Each row below holds a small network's activations on one input, seen along a few directions.
Each table varies a few parts of the input and shows all the possible inputs, shuffled.
Descriptions start from the smaller parts, as in this example, which fits no table here: one of 4 places along a line, together with either a single point or one of 9 places around a ring or (one of 2 separate values, together with one of 5 places around a ring).
Shared parts are said once, and a part with two or three values counts as separate values.
In the rows, 128 means zero.

Other details of the inputs shift rows strongly along two fixed directions, in all tables alike. That doesn't count.

A family of inputs:
r1: [136 156 169 118  73 164 159 136  93 153 108 158 228  95]
r2: [131 116 120 128 165  97 118 143 133 132 141  99  80 164]
r3: [138 119 134 135 148 113 128 159 124 137 125 100 108 150]
r4: [163 138 150 156 145 150 138 167 120 141  95  82 123 153]
r5: [122 117  97 124 132 110 134 103 152 112 144 136 111 123]
r6: [123 143 132 143 109 140 125 113 125 121 122 139 154 105]
r7: [ 93 115 104  98 107 106 117  91 140 110 162 176 134  97]
r8: [131 125 115 140 146 127 117 130 134 128 121 114  96 151]
r9: [120 108  81 109 138 108 127 103 160 111 148 140  93 132]
r10: [151 122 150 130 152 126 139 166 123 142 121  89 109 153]
r11: [138 149 186 149 114 167 129 168  82 149  88 118 169 124]
r12: [114 119 124 109 112 122 132 124 125 122 136 152 140 109]
r13: [145 137 139 137 138 142 132 130 135 129 123 108 123 133]
r14: [106 149 132 139  91 140 131  92 114 113 119 168 178  85]
r15: [142 117 142 140 148 128 122 174 117 145 113  95 106 158]
r16: [132 127 113 117 142 131 128 115 141 121 131 127 106 138]
r17: [121 126 141 135 124 130 112 144 116 135 126 127 131 128]
r18: [134 131  96 111 110 127 146  97 149 132 139 149 152 126]
r19: [112 114 111 112 145  94 125 110 140 119 157 133  97 135]
r20: [143 139 140 136 141 141 137 127 128 128 118 110 122 136]
r21: [113 130 114 138 112 133 113 109 133 119 129 148 135 112]
r22: [114 128 135 120 117 119 126 115 127 123 145 144 141 107]
r23: [110 116 111 123 134  97 112 117 137 121 153 135 110 127]
r24: [112 124 108 139 109 129 123 114 131 118 123 151 137 112]
r25: [142 129 123 122 140 140 125 128 142 127 128 116 110 138]
r26: [142 137 162 120 135 148 134 155 107 140 113 114 134 137]
Description of these inputs: one of 2 separate values, together with either a single point or (one of 3 separate values, together with one of 4 places along a line).
Changing only the choice among 2 separate values turns r23 into r6. The same change can be made to r11. Which row results? -> r8

A family of inputs:
r27: [156 110 108 116 145 136 126 154 150 146 120 101  91 169]
r28: [157 137 171 111 125 169 142 174  97 151 101 112 146 143]
r29: [151 125 110 160 157 131 133 135 143 121 107  94  97 148]
r30: [ 95 115  36 126 138  74 107  49 181 100 175 158  79 137]
r31: [149 128 132 108 159 108 138 142 137 151 145  94 102 169]
r32: [105  91 141 149 162  72  85 197  97 151 138  99  73 171]
r33: [ 97  93  48 110 115  71 133  75 174  99 173 171 111 106]
r34: [151 161 192 140 141 161 127 146 103 141 113  94 146 130]
r35: [ 77 129 126  99  88 134 107  71 126  90 146 204 159  59]
r36: [154 148 151 157 122 188 128 151 116 140  76 110 141 139]
r37: [120 165 150 133  56 162 147 102 105 138 113 177 243  73]
r38: [118 139 156 123  87 140 162 126 100 123 123 165 195  82]
r39: [135 123 144 132 167 117 128 143 136 113 135  85  82 140]
Describe the family of inputs behind these rows. -> either a single point or (one of 3 separate values, together with one of 4 places along a line)
Which other rows does r29 become when the choice among 3 separate values takes its other values? List them by row number. -> r30, r36

A family of inputs:
r40: [114  97  21 102 144  85 119  65 197 105 171 150  66 149]
r41: [106  82  61 124 163  72 100 118 167 109 161 124  41 157]
r42: [ 73 108  72 107 129  76  98  61 156  95 180 177  91 111]
r43: [100 135 138 145  88 129 131 109 108 109 119 169 179  72]
r44: [206 156 164 161 160 180 162 175 129 159  80  45 129 177]
r45: [111 125 134 110  91 133 137 126 110 132 127 167 175  98]
r46: [169 129 171 154 177 154 124 194 115 142  94  55  80 171]
r47: [159 176 176 141  94 208 156 122 110 130  82 131 199  95]
r48: [111 133 143 116  92 125 147 119 110 125 132 165 182  89]
r49: [101 142 138 138  87 142 117 112 102 128 118 171 179  94]
r50: [ 98 113  88 124 138  77 111  93 146 114 163 144  98 130]
r51: [129 141 171 114 106 153 143 141 100 131 115 143 171 101]
r52: [176 135 178 133 177 149 126 193 116 158 109  53  90 183]
r53: [107 138 144 125  82 144 125 121 104 134 124 169 189  91]
r54: [160 108 121 127 193  93 123 171 148 150 145  56  51 200]
Describe the family of inputs behind these rows. -> one of 3 separate values, together with either a single point or one of 4 places along a line
